Each row below holds a small network's activations on one input, seen along a few directions.
Each table varies a few parts of the input and shows all the possible inputs, shuffled.
Descriptions start from the smaller parts, as in this example, which fits no table here: one of 4 places along a line, together with either a single point or one of 9 places along a line or (one of 2 separate values, together with one of 8 places around a ring).
Shared parts are said once, and a part with two or three values counts as separate values.

Other details of the inputs vary at random and push rows far along two fixed directions, the same in every table; ignore that.
These rows show it; all are for the same input, with only those details redrawn:
[ 4.30  2.01  2.14 -3.29  4.37  2.52 -2.58  0.08 -3.75  0.94  4.07 -6.31]
[ 4.30  2.05  2.17 -3.31  4.42  2.56 -2.62  0.12 -3.78  0.96  4.12 -6.35]
[ 0.89  2.02 -3.34  0.84  3.51 -2.53  1.76  4.20 -5.91  3.98 -0.01 -0.37]
[-4.36  1.16 -3.34 -0.27 -2.01 -4.69  2.54  2.02 -0.20  1.21 -2.95  0.41]
[-6.27  0.63 -0.40 -3.22 -5.24 -3.61  0.73 -1.60  4.89 -2.29 -2.96 -1.98]
[-0.65  1.95 -5.12  2.22  2.81 -4.39  3.25  5.38 -6.14  4.80 -1.64  1.73]
[ 0.87  2.06 -3.25  0.83  3.61 -2.52  1.68  4.20 -5.90  4.11 -0.03 -0.40]
[-7.59  0.56 -2.48 -1.56 -5.59 -5.52  2.41 -0.01  4.15 -1.13 -4.50  0.32]

Rows:
r1: [-1.24  1.86 -5.00  2.08  2.11 -4.52  3.21  5.00 -5.42  4.42 -1.91  1.66]
r2: [ 0.30  2.33 -4.61  1.69  3.91 -4.70  3.02  5.06 -5.34  6.15 -0.15  2.19]
r3: [ 7.57  0.37  3.31 -3.00  4.51  2.66 -1.70  1.70 -5.92 -2.71  5.88 -5.83]
r4: [-6.76 -2.39 -2.38 -1.00 -5.33 -1.41  0.31  1.35  5.51  0.29 -5.43  1.82]
r5: [ 6.23 -0.59  2.67 -3.13  6.37  6.37 -5.12  1.53 -1.78  3.95  4.62 -4.08]
r6: [ 7.37  1.06  2.58 -0.19  5.33  4.60  1.08 -0.49 -4.07 -2.01  7.36 -5.86]
r7: [ 0.75 -0.09 -3.13  4.33  3.80 -1.91 -0.47  3.86 -3.61  6.98 -2.89  5.47]
r8: [ 4.34 -1.22 -1.32  6.90  4.75  1.37  2.11  2.15 -3.14  3.27  1.29  4.95]
r9: [-3.11  0.09  1.18  2.06 -5.24 -0.61  1.43 -6.52  6.29 -3.60 -0.66  5.23]
r10: [ 0.02 -4.16  6.42 -6.37 -4.85  5.11 -4.58 -2.96  7.33 -7.68  1.24 -5.33]
r11: [-4.02  1.42 -2.62  1.95 -2.67 -2.92 -0.46 -1.36 -0.57  1.79 -4.82  5.92]
r12: [ 3.81  0.49 -1.41  3.47  2.12 -0.77 -0.28  1.88 -7.98  0.84 -0.37  5.70]
r13: [ 0.69 -3.54  8.17 -4.29 -4.33  4.45 -6.33 -5.59  6.88 -8.03  0.13 -3.87]
r14: [-3.88 -1.15 -2.19  2.85 -1.89 -2.23 -0.58  1.20  0.99  2.42 -6.00  4.26]
r15: [-6.15 -3.71 -2.39  2.14 -6.62 -0.83  4.56  0.25  7.08 -3.25 -3.75  3.26]
r16: [-4.17 -0.26  0.18 -0.33 -5.00 -2.94  5.08 -2.75  7.16 -4.58  0.80  0.00]
r17: [-5.87  1.16 -0.97 -0.06 -4.98 -3.64 -1.16 -4.06  4.60  0.79 -4.52  5.86]
r18: [ 3.95 -2.24  6.05  0.18  0.45  7.09 -3.33 -5.32  3.68 -4.69  3.18 -3.56]
r19: [ 7.88  1.26  3.23  2.21  4.62  6.43 -2.09 -4.16 -4.74 -1.25  5.57 -0.36]
r20: [ 0.79 -3.14  5.83 -3.73 -2.94  6.57 -1.86 -5.18  9.70 -5.64  4.30 -4.51]
- Changing only one part turns r3 into r16. The same change can be made to r10. Which row results? => r20
- What do these inputs look like to the network? => one of 4 places along a line, together with one of 5 places along a line
- Change only the place on the line of 4 in r17. List by row number the other rows that result. => r2, r5, r7
- Change only the place on the line of 5 in r14. List by row number the other rows that result. => r7, r8, r13, r18
